A small network was shown many inputs. Here are its activations along a few directions, one row for each input.
In each table, some parts of the input vary, and every possible input appears once, in random order.
A made-up example of a description, with smaller parts first: values(3) and (point or ring(11) or (line(4) and ring(8))).
Shared parts are said once, and a part with two or three values counts as separate values.

Other details of the inputs shift rows strongly along two fixed directions, in all tables alike. That doesn't count.

Rows:
x1: [ 9 -8 -2  0 -6 -3 -4  0 -4 -3 -6]
x2: [  9 -11   1  -2  -7  -2   1   5  -6  -3  -4]
x3: [ -3   3   1   0   1  -2  -2 -13  -8  -8   0]
x4: [-2 -5  4  2 -9 -8  9  6 -6  2 -2]
x5: [ 5 -3 -3  2 -7 -9  2 -1 -2  0 -5]
x6: [  4  -7  -2   7  -4  -3  -7  -1 -10   1   3]
x7: [-22  38  -3 -16 -47  47 -35   7  46   7  33]
x8: [ -5  -2   1  -5   0  -3   0  -6 -10  -7   2]
x9: [  1   2  -2  -4   1  -1  -4 -15  -7  -9  -2]
x10: [  0   7  -5  -1  -3  -6   4 -15  -3  -1  -6]
x11: [-4 -6  2 -4 -2 -2  2 -1 -9 -8  1]
x12: [  4   2  -4  -3  -1   0  -1 -15  -5  -4  -6]
x13: [ 4 -6  0 -1 -8 -7  7  4 -4  0 -4]
x14: [ -1   8  -3  -5  -2  -8   6 -17  -2  -2  -6]
x15: [ 1 -9  4  0 -4 -2  0  2 -9 -7  2]
x16: [-3 -9  6  4 -7 -6  3  8 -9  0  1]
x17: [-8 -1  2 -5 -5 -8 11 -3 -4 -2 -3]
x18: [ 6 -2 -6  3 -6 -9  0 -5 -4  6 -2]
x19: [ -7   3   1   4  -2  -4   1 -12  -8  -2  -1]
x20: [ -3   3  -3  -9  -3  -8   8 -10  -3  -2  -4]
x21: [  5 -10   1  -3  -4   0  -1   1  -8  -8   0]
x22: [ -1  -3   1   5  -8 -10   4   1  -4   2  -3]
x23: [ 7 -9  0 -6 -5 -2  3 -1 -3 -6 -4]
x24: [  2 -11   5   3  -6  -2  -1   8 -11  -4   2]
x25: [ 8 -8 -5  4 -3 -2 -9 -2 -9  0  1]
x26: [  4  -4  -6   5  -1   1  -7  -9 -10  -1  -1]
x27: [ 5 -5 -2  1 -8 -8  4  4 -4  0 -5]
x28: [-5 -7  5  1 -6 -6  5  2 -7 -3  1]
x29: [  1  -2  -2 -11  -1  -3   2 -10  -5  -5  -4]
x30: [ 8  7 10 20 84  7 19 37 32 18 -7]
x31: [ -7  31   5  -8   5  55 -25  43  65  17  29]
x32: [-1 -5  0  8 -5 -7 -3 -1 -8  5  2]
x33: [-28  34   3 -21 -44  45 -26  21  52  11  34]
x34: [-2 -8  5  5 -8 -6  1  8 -9  0 -1]
x35: [-5 -2 -2  8 -3 -4 -1 -7 -9  4  0]
x36: [ 3 -4 -1 -4 -7 -7  9 -2 -1 -3 -3]
x37: [  8 -10   0   1  -6  -1  -5   7 -10  -5  -2]
x38: [ -7   4   3   1  -1  -6   2 -13  -6  -3  -1]
x39: [-10  -1   3  -4  -2  -7   4  -6  -8  -3   1]
x40: [-3 -4  3 -1 -7 -8 10  1 -4 -1 -2]
x41: [ 9  3  6  7 78 13 12 24 25  5 -4]
x42: [ 9  9  6 22 84  5 16 26 30 23 -4]
x43: [-9  3  1 -6 -3 -9  9 -7 -6  0 -2]
x44: [ 3 -6 -1 -9 -3 -2  4 -5 -4 -6 -5]
x45: [-15  41  -3 -23 -37  47 -31   5  55   9  27]
x46: [ -6   8   1  -2  -3  -9   7 -14  -4   0  -4]
x47: [-1 -3 -2 -8  1 -2 -2 -7 -9 -8  0]
x48: [ 10 -10  -1  -1  -7  -2  -2   5  -6  -3  -6]
x49: [-4  3 -4  6 -5 -7  4 -9 -7  7 -2]
x50: [  3 -10   3   4  -6  -2  -4   8 -11  -4   0]
x51: [ 7 -9 -2  3 -5 -2 -7  2 -8 -6 -2]
x52: [ 3 -9  1  6 -5 -3 -6  3 -9 -5  0]
x53: [  6  -3  -7   2  -3   0  -4 -11  -7   2  -4]
x54: [  2   1  -4   0   0   1  -5 -13  -9  -8  -2]
x55: [  2   2  -8   3  -4  -6   2 -11  -5   5  -4]
x56: [-2 -7  3  7 -7 -7 -1  3 -7  0 -1]
x57: [  0  -3  -4   8  -2   0  -5  -7 -11   0   2]
x58: [10 -7 -5  1 -4 -3 -5 -5 -6  3 -3]
x59: [ 4 17  7 19 93  7 21 18 31 17 -9]
x60: [-1 -1 -2 -8 -5 -7 10 -5 -2 -4 -5]
Each input here is: ring(6) and ring(10).
- The inputs of x3 and x7 match in every part but the ring(10) part. If x46 is changed in the same way as x3 into x7, which row does it become? => x59
- The inputs of x20 and x36 match in every part but the ring(10) part. If x8 is changed in the same way as x20 into x36, which row does it become? => x15
- Change only the ring(6) part in x30. List by row number the other rows that result. => x27, x34, x37, x48, x50
- Start at x48 and move only the ring(10) part, one step at a time. The first step leads to x2. Which rows follow, in order? => x23, x44, x29, x45, x12, x53, x58, x1

Rows:
x61: [-2 22 -3 -4 28 37 -8 37 50 22 17]
x62: [ 9 -5 -1 -7  5 -4  2 -7 -2 -8 -6]
x63: [ 3 -4 -1 -1  9 -6 -4 -8 -7 -8  2]
x64: [ -21   29   -8  -23 -110    7  -31  -13    9    2   19]
x65: [  2  -4  -2   8   4   0  -2  -4 -12   4  -5]
x66: [  1  -7  -3   0   6  -3  -3  -3 -12   5  -1]
x67: [ -7  -3   4  -4   6  -5   4  -3 -11  -1  -1]
x68: [  7 -10   6   9  -1  -7   0   5  -3  -6  -2]
x69: [  9  -2   0   1   4  -2   2  -8  -2  -9 -11]
x70: [-2 -2  4  2  0 -3 12  5 -9 -3 -5]
x71: [  7  -2  -5   3   2  -1   5 -11  -3   2  -9]
x72: [ -7   0  -1  -2   8  -8   7 -11  -7  -3   3]
x73: [  2  -1  -6   9   6  -3   0 -11  -8   1  -1]
x74: [  0   6  -2  -2   3 -21   4  -2  -3   5  -6]
x75: [  4  -3   4   5   5  -1  -6  -1 -11  -7  -6]
x76: [  8  -5  -6  -5   4  -4   5 -10  -3   3  -5]
x77: [  1  25   5   0  23  38 -12  37  48  10  14]
x78: [  7  -6  -4   6   1  -1   5   5 -10   2  -6]
x79: [-12  23  10  -1  29  34  -5  37  60  20  22]
x80: [ 7 -9 -1 -4  3 -4  1  8 -9 -7 -4]
x81: [ -7   0   5   4   5  -3   5  -4 -11  -2  -5]
x82: [ -7   2   0   6   6  -5   7 -12  -7  -5  -2]
x83: [  6 -11   1  12  -1  -6   3   2  -5   5  -2]
x84: [  5 -14   3   3   1  -9  -1   6  -3  -5   0]
x85: [  4   0  -1   6   6  -3  -4  -9  -7 -10  -2]
x86: [-2 -7  9  9 -1 -8 10  2 -4 -1 -1]
x87: [ -2   1   1  -1   3  -4  13 -11  -1  -4 -10]
x88: [-3 -6  1 -5  2 -6 11  6 -9 -2 -3]
x89: [  3  -7   2  -2   7  -4  -6   0 -11  -6  -2]
x90: [  2  -3  -6   1   8  -5  -1 -11  -8   3   3]
x91: [ -2  -2   0  -8   5  -6  13 -10  -1  -3  -6]
x92: [-14   4  -7 -16 -77  15 -25   0  12   7  23]
- What is each input in this table made of? => values(2) and (point or (values(3) and line(5)))
- Change only the values(2) part in x72. List by row number the other rows that result. => x82
- Change only the values(3) part in x88. List by row number the other rows that result. => x61, x80

Rows:
x93: [-2  5 -2  6 -7 -6  5 -4 -6  0 -4]
x94: [ 1 -3  0  6 -4 -5 -3 -5 -4 -7  2]
x95: [ -5   3   3  -3  -3 -10   1  -3  -6  -1  -1]
x96: [ -4  -6   1  -3  -2   2  -1  -2 -10  -5   0]
x97: [-1 -4  1  5 -3 -4 -3 -5 -7 -5  5]
x98: [ 2 -6 -7 -3 -1 -2 -4 -3 -9  0  3]
x99: [ 1  2  2 -3 -6 -9  1 -4 -1 -3 -8]
x100: [ 4  8  6  1 36 24  0 18 27  5  2]
x101: [-7 -4  1 -5 -2 -2  7 -3 -8 -3 -1]
x102: [-4  1  2 -3 -4 -3  6 -2 -6 -9 -3]
x103: [  3  -2  -5  -1  -2  -4  -3  -2 -10  -3   4]
x104: [ 6 -7 -7 -4 -3 -1 -3 -3 -7  0  1]
x105: [ 5  0 -2  7 -6  0 -1 -5 -7 -1 -6]
x106: [ 3  2 -5 -3 -4 -8  4 -3 -4 -4 -1]
x107: [ 5 -4  2 -3 -4 -3 -6 -5 -5 -1 -5]
x108: [ 1  1  2  1 -3 -7 -7 -3 -7 -5 -3]
x109: [ 1  3 -2  5 -7 -4  6 -6 -4  1 -7]
x110: [ 5 -8  1  3 -4 -1 -2 -7 -3 -3  0]
x111: [  3  -3   2  -2  -4   3   1  -3  -6 -10  -5]
x112: [-4 -5  1 -6 -4 -1  7 -3 -6 -2 -3]
x113: [-2 -7  1  0 -5 -6  4 -7 -2  1  1]
x114: [ 2  2 -2  8 -5 -2 -2 -4 -9 -2 -3]
x115: [-2 -3  1 -2 -2 -5 -6 -4 -8  1 -1]
x116: [ 9 -3 -6 -1 -4 -2 -2 -3 -5 -5 -3]
x117: [-5 -1  1 -5 -3 -9  1 -4 -5  2 -2]
x118: [ 0 13  6  5 40 20  0 20 25  1  4]
x119: [ -2  -3  -3   5  -4  -1  -2  -4 -11   4  -1]
x120: [ 2  6  5  5 31 11  5 11 29  9  3]
x121: [-7  0  3 -4 -3 -3  7 -2 -8 -6  0]
x122: [ 0 -7  1 -4 -3  4  0 -3 -9 -4 -1]
x123: [ 0  1 -5 -4 -4 -7  4 -3 -7 -1  3]
x124: [ -2   4   2  -2  -4 -11   0  -3  -4  -3  -4]
x125: [ 2 -4 -3  4 -5  1 -2 -5 -9  5 -3]
x126: [-5 -2  2  2 -4 -8  4 -6 -4 -3  4]
x127: [-2 -1  1  3 -5 -8  3 -6 -2 -6  1]
x128: [ 1 -9  0  2 -4 -1 -3 -7 -4 -1  3]
x129: [  6 -20   4   8 -12  -5  -3  26  -8  -1  -1]
x130: [ 5 14  6  5 39 15 -5 18 30  7 -1]
x131: [ 7  8 -3 -1 32 10  6 14 25 10  1]
x132: [  6 -14   8   4 -14  -8   6  22  -7   3   2]
x133: [-1 -1  2 -4 -5 -1  8 -3 -3 -8 -6]
x134: [-2 -8  0  3 -3 -3 -3 -6 -6 -2  4]
x135: [ 0 14  7  6 43 12 -5 19 24  9  5]
x136: [ 6  0 -6 -4 -5 -6  5 -4 -2 -3 -4]
x137: [ 0  9 -3 -1 34  9  5 15 21 11  5]
x138: [-6 -5  0  1 -4 -7  3 -6 -3  0  3]
x139: [ 0 -4  2 -6 -5  0  7 -4 -4 -5 -5]
x140: [ 1  0 -2  2 -7 -3  5 -6 -4  5 -6]
x141: [ 8 13 -2  6 43 15 -2 19 26  6  5]
x142: [ 9 -6 -6 -4 -4  0 -3 -4 -5 -2 -2]
x143: [-6  0 -3  3 -5 -4  5 -5 -7  6 -2]
x144: [ -36   49   -2  -35 -102   68  -52   17   59    8   52]
x145: [ 5 -3 -2  5 -6  2 -2 -6 -7  3 -5]
x146: [ 1 -2  1  2 -7 -6  4 -7  1 -5 -2]
x147: [ 5 10  5 10 37 17 -2 16 33  5  5]
x148: [ -2   1  -2   7  -4  -2  -2  -4 -11   1   0]
x149: [ 1 -1  2 -5 -5 -8  1 -5 -2  1 -6]
x150: [ 2 -4 -7 -7 -4 -5  4 -4 -4  2  0]
x151: [ 2 -5  2 -3 -3 -4 -6 -4 -7  1 -3]
x152: [-2 -2 -2  2 -6 -3  5 -6 -6  7 -4]
x153: [-5  4 -1  5 -5 -5  5 -4 -8  3 -1]
x154: [-2 -2  2 -6 -4 -8  1 -5 -4  3 -4]
- What is each input in this table made of? => values(2) and (point or (values(5) and ring(6)))
- The inputs of x154 and x151 match in every part but the values(2) part. If x93 is changed in the same way as x154 into x151, which row does it become? => x114
- Change only the values(5) part in x130. List by row number the other rows that result. => x105, x111, x116, x147
- Start at x110 and move only the ring(6) part, one step at a time. The first step leads to x147. Which rows follow, in order? => x94, x97, x134, x128
- Change only the values(2) part in x127. List by row number the other rows that result. => x94
